These are the activations of a small network on made-up records, seen along a few directions, one row for each record.
Each row is followed by the record's values for the fields VOLU, BEZ, BOFAK, FAFIN.
Not every record has every field; a missing one is written none.
The largest differences between rows may come from other fields.
(in the rows, 500 means zero)
Strong random noise was added to every row along 4 fixed directions; ignore it. To show where, here is one row again and again, with new noise each time:
[581 471 492 502 524 398 558 432 619 568 551 485 610 478 376 611 605 611
 270 489 614 456 475]
[514 455 594 488 485 584 430 530 489 619 448 570 467 436 493 357 402 426
 549 434 416 488 507]
[566 571 400 450 504 458 432 473 522 437 335 573 442 462 491 486 384 451
 439 586 594 525 403]
[461 545 454 448 513 657 515 504 382 503 489 433 468 541 523 411 380 476
 560 419 531 490 606]
[525 531 411 462 573 546 457 471 552 563 362 535 428 432 500 429 458 485
 520 533 543 504 445]
[578 557 397 462 514 417 485 447 557 449 401 533 503 479 448 558 462 517
 356 573 637 505 418]

[561 563 265 449 616 518 431 441 596 520 317 532 394 503 529 376 349 400
 422 594 584 593 326]	{VOLU: none, BEZ: ker, BOFAK: vepi, FAFIN: getu}
[456 501 298 462 700 620 584 400 559 691 520 379 469 530 476 399 563 566
 410 370 551 494 535]	{VOLU: none, BEZ: ker, BOFAK: vepi, FAFIN: getu}
[461 533 370 435 600 686 397 481 553 683 336 479 313 418 525 315 404 416
 614 487 502 509 529]	{VOLU: dini, BEZ: none, BOFAK: none, FAFIN: none}
[387 412 583 483 623 684 574 411 471 876 655 384 499 418 364 421 746 677
 415 129 448 327 772]	{VOLU: none, BEZ: miv, BOFAK: vepi, FAFIN: vop}
[177 595 211 476 741 730 655 508 147 361 585 327 354 720 746 291 511 475
 775 286 424 576 625]	{VOLU: dini, BEZ: none, BOFAK: none, FAFIN: none}
[395 407 634 559 504 376 482 553 345 440 608 646 500 538 555 385 535 401
 481 319 258 546 426]	{VOLU: laz, BEZ: none, BOFAK: none, FAFIN: none}
[459 430 677 535 445 581 476 561 458 585 561 519 500 457 525 427 518 476
 657 439 346 465 576]	{VOLU: laz, BEZ: nema, BOFAK: vepi, FAFIN: getu}
[356 516 445 444 589 756 506 493 294 618 519 430 381 556 565 237 368 419
 592 242 384 502 651]	{VOLU: none, BEZ: ker, BOFAK: vepi, FAFIN: vop}
[471 535 558 431 393 635 446 536 290 483 480 506 452 563 508 340 205 353
 481 352 444 503 618]	{VOLU: none, BEZ: ker, BOFAK: rara, FAFIN: getu}
[475 592 283 465 649 560 458 452 500 450 300 518 358 465 588 438 492 494
 619 590 567 548 399]	{VOLU: zezed, BEZ: difuf, BOFAK: rara, FAFIN: vop}
[493 517 574 488 351 360 407 536 358 322 471 668 447 515 529 462 364 357
 438 452 395 549 447]	{VOLU: none, BEZ: nema, BOFAK: none, FAFIN: none}
[390 583 479 486 496 638 617 524 361 393 570 346 501 527 558 629 630 653
 744 490 566 425 726]	{VOLU: zezed, BEZ: leb, BOFAK: rara, FAFIN: getu}
[489 432 627 538 485 547 471 522 526 614 511 520 499 442 501 461 544 505
 600 481 406 463 533]	{VOLU: zezed, BEZ: nema, BOFAK: rara, FAFIN: vop}
[526 419 562 533 458 258 608 435 482 484 760 505 689 621 359 595 587 551
  34 300 511 498 482]	{VOLU: none, BEZ: ker, BOFAK: none, FAFIN: none}
[576 449 601 506 442 509 464 525 572 550 503 529 546 467 473 485 437 465
 499 545 459 510 467]	{VOLU: laz, BEZ: ker, BOFAK: rara, FAFIN: getu}
[600 538 275 462 670 616 420 489 782 650 209 516 369 383 574 366 395 420
 681 779 561 594 279]	{VOLU: laz, BEZ: ker, BOFAK: rara, FAFIN: getu}
[434 506 388 480 659 609 616 435 567 675 507 382 484 450 482 501 664 645
 565 436 523 435 592]	{VOLU: none, BEZ: ker, BOFAK: rara, FAFIN: getu}
[501 488 540 491 503 590 528 486 550 640 527 423 512 454 450 511 554 574
 520 479 531 428 604]	{VOLU: zezed, BEZ: nema, BOFAK: rara, FAFIN: getu}
[436 532 408 443 547 632 700 414 386 555 721 238 618 650 405 571 539 654
 304 276 640 421 756]	{VOLU: none, BEZ: ker, BOFAK: rara, FAFIN: getu}
[481 500 559 521 423 526 536 566 431 411 535 482 545 546 560 519 428 470
 646 537 439 514 549]	{VOLU: zezed, BEZ: ker, BOFAK: rara, FAFIN: getu}
[477 383 459 584 695 606 686 479 724 745 650 334 632 489 500 552 812 702
 631 524 518 470 533]	{VOLU: dini, BEZ: difuf, BOFAK: rara, FAFIN: getu}
[497 497 367 467 625 509 596 365 596 688 568 382 532 499 367 548 655 651
 240 364 629 431 577]	{VOLU: none, BEZ: nema, BOFAK: vepi, FAFIN: getu}
[560 445 535 540 501 501 456 574 649 528 394 579 496 433 580 455 453 421
 721 688 387 572 359]	{VOLU: laz, BEZ: ker, BOFAK: rara, FAFIN: getu}
[557 618 534 391 334 481 317 507 379 410 272 649 357 402 443 463 245 384
 427 486 547 454 541]	{VOLU: none, BEZ: miv, BOFAK: rara, FAFIN: getu}
[493 614 192 479 686 483 639 362 614 458 467 318 506 519 466 736 756 755
 438 609 795 463 527]	{VOLU: dini, BEZ: miv, BOFAK: rara, FAFIN: vop}
[425 568 247 495 648 660 562 498 408 405 500 357 460 685 645 383 382 433
 603 534 593 615 473]	{VOLU: dini, BEZ: difuf, BOFAK: vepi, FAFIN: vop}
[473 604 453 421 378 492 442 509 218 277 467 541 441 643 527 405 174 324
 355 389 512 556 532]	{VOLU: none, BEZ: ker, BOFAK: vepi, FAFIN: vop}
[466 530 151 479 815 704 705 381 716 734 527 206 522 548 500 507 686 699
 518 554 714 499 535]	{VOLU: dini, BEZ: ker, BOFAK: rara, FAFIN: getu}
[570 430 632 567 402 396 547 530 532 447 638 493 668 579 460 595 485 502
 386 546 500 519 466]	{VOLU: zezed, BEZ: ker, BOFAK: rara, FAFIN: getu}
[667 415 616 554 451 347 395 503 769 589 448 621 550 384 436 554 552 475
 405 702 502 519 290]	{VOLU: laz, BEZ: nema, BOFAK: vepi, FAFIN: vop}
[494 580 278 472 616 517 562 442 521 429 455 418 476 566 540 521 496 529
 482 569 611 552 443]	{VOLU: laz, BEZ: ker, BOFAK: vepi, FAFIN: getu}
[495 452 572 532 526 306 591 416 573 571 647 498 603 416 343 708 852 728
 278 390 550 370 554]	{VOLU: laz, BEZ: miv, BOFAK: none, FAFIN: none}
[513 503 548 438 459 531 431 444 500 656 446 532 436 405 384 462 488 511
 354 364 511 413 597]	{VOLU: none, BEZ: zukuf, BOFAK: vepi, FAFIN: getu}
[548 484 584 497 448 470 470 511 599 589 427 556 502 364 428 581 572 562
 542 531 495 425 544]	{VOLU: zezed, BEZ: miv, BOFAK: rara, FAFIN: getu}
[535 457 577 510 477 640 537 537 587 633 576 389 569 491 459 530 523 561
 581 511 534 451 626]	{VOLU: zezed, BEZ: miv, BOFAK: rara, FAFIN: getu}
[392 374 688 540 468 590 613 552 405 644 771 422 595 549 480 438 596 531
 541 249 317 452 689]	{VOLU: laz, BEZ: nema, BOFAK: none, FAFIN: none}
[483 795 113 344 534 392 505 335 318 183 309 437 368 572 442 686 433 578
 208 520 877 477 535]	{VOLU: none, BEZ: miv, BOFAK: vepi, FAFIN: vop}
[552 528 555 497 344 336 450 512 434 317 491 588 543 527 459 618 432 469
 375 525 549 501 491]	{VOLU: dini, BEZ: miv, BOFAK: vepi, FAFIN: vop}
[561 558 502 426 404 465 411 469 483 499 369 574 438 439 424 496 352 445
 362 493 558 470 511]	{VOLU: none, BEZ: nema, BOFAK: rara, FAFIN: getu}
[356 535 364 434 652 669 438 469 394 639 374 532 265 447 584 225 450 407
 623 330 384 519 527]	{VOLU: none, BEZ: nema, BOFAK: none, FAFIN: none}

Here are new rows. What are their fields?
[399 513 560 466 465 708 503 567 368 555 469 458 419 484 574 390 407 451
 766 429 395 473 662]	{VOLU: zezed, BEZ: nema, BOFAK: rara, FAFIN: getu}
[520 590 349 452 547 522 593 446 538 447 484 372 525 520 480 624 534 613
 486 585 660 471 544]	{VOLU: laz, BEZ: ker, BOFAK: rara, FAFIN: getu}
[422 480 517 495 581 702 479 538 491 666 412 494 389 415 584 322 483 465
 785 477 363 486 551]	{VOLU: zezed, BEZ: ker, BOFAK: rara, FAFIN: getu}
[263 444 430 565 734 486 646 466 385 556 658 457 470 548 590 427 823 611
 565 281 357 491 521]	{VOLU: dini, BEZ: none, BOFAK: none, FAFIN: none}
[550 508 468 474 577 534 441 465 701 676 319 543 401 301 471 498 608 564
 612 622 511 448 443]	{VOLU: laz, BEZ: nema, BOFAK: rara, FAFIN: getu}
[440 617 370 451 567 686 479 521 483 494 310 443 342 409 593 489 502 542
 846 608 553 464 595]	{VOLU: zezed, BEZ: miv, BOFAK: rara, FAFIN: getu}
[438 417 528 545 590 407 523 490 473 500 630 540 531 546 517 441 616 491
 388 372 395 543 408]	{VOLU: laz, BEZ: none, BOFAK: none, FAFIN: none}
[598 394 815 571 236 229 540 532 381 305 820 559 797 640 354 698 496 517
 112 358 478 471 530]	{VOLU: laz, BEZ: difuf, BOFAK: vepi, FAFIN: vop}
[468 484 546 479 493 590 601 450 452 617 647 350 583 539 398 561 573 624
 380 342 560 402 704]	{VOLU: none, BEZ: nema, BOFAK: rara, FAFIN: getu}
[395 652 330 397 498 615 499 447 222 364 457 419 378 620 531 422 314 442
 428 346 589 499 641]	{VOLU: none, BEZ: nema, BOFAK: vepi, FAFIN: vop}
[360 611 343 477 554 386 588 473 233 184 578 469 476 658 580 556 529 511
 421 405 535 548 493]	{VOLU: laz, BEZ: none, BOFAK: none, FAFIN: none}
[486 491 429 478 564 391 500 417 546 585 491 562 452 452 432 478 596 529
 292 396 502 489 448]	{VOLU: none, BEZ: nema, BOFAK: none, FAFIN: none}
[542 511 542 469 510 450 484 441 623 658 414 538 473 313 366 609 673 645
 423 486 564 367 559]	{VOLU: none, BEZ: miv, BOFAK: rara, FAFIN: getu}
[477 629 360 424 563 617 320 520 406 413 152 632 236 394 649 303 292 346
 780 613 467 550 388]	{VOLU: laz, BEZ: difuf, BOFAK: rara, FAFIN: vop}
[652 552 541 448 361 434 403 515 584 454 380 560 512 435 401 598 353 464
 389 619 617 475 479]	{VOLU: laz, BEZ: miv, BOFAK: rara, FAFIN: getu}
[537 535 443 497 467 625 539 556 507 370 521 378 551 602 594 524 369 462
 684 675 556 576 501]	{VOLU: laz, BEZ: ker, BOFAK: rara, FAFIN: getu}
[633 360 683 572 442 199 551 448 740 631 609 608 697 392 310 704 740 641
 191 497 472 425 405]	{VOLU: none, BEZ: ker, BOFAK: rara, FAFIN: getu}
[533 510 569 440 434 669 325 548 486 618 311 593 346 400 530 286 250 327
 636 508 410 513 507]	{VOLU: none, BEZ: nema, BOFAK: rara, FAFIN: getu}
[520 430 643 546 423 543 568 563 519 499 641 434 628 537 511 554 518 530
 610 532 437 491 564]	{VOLU: laz, BEZ: ker, BOFAK: rara, FAFIN: getu}
[546 444 558 493 496 285 497 404 600 628 557 593 546 396 313 595 700 606
 141 358 536 417 481]	{VOLU: none, BEZ: miv, BOFAK: none, FAFIN: none}
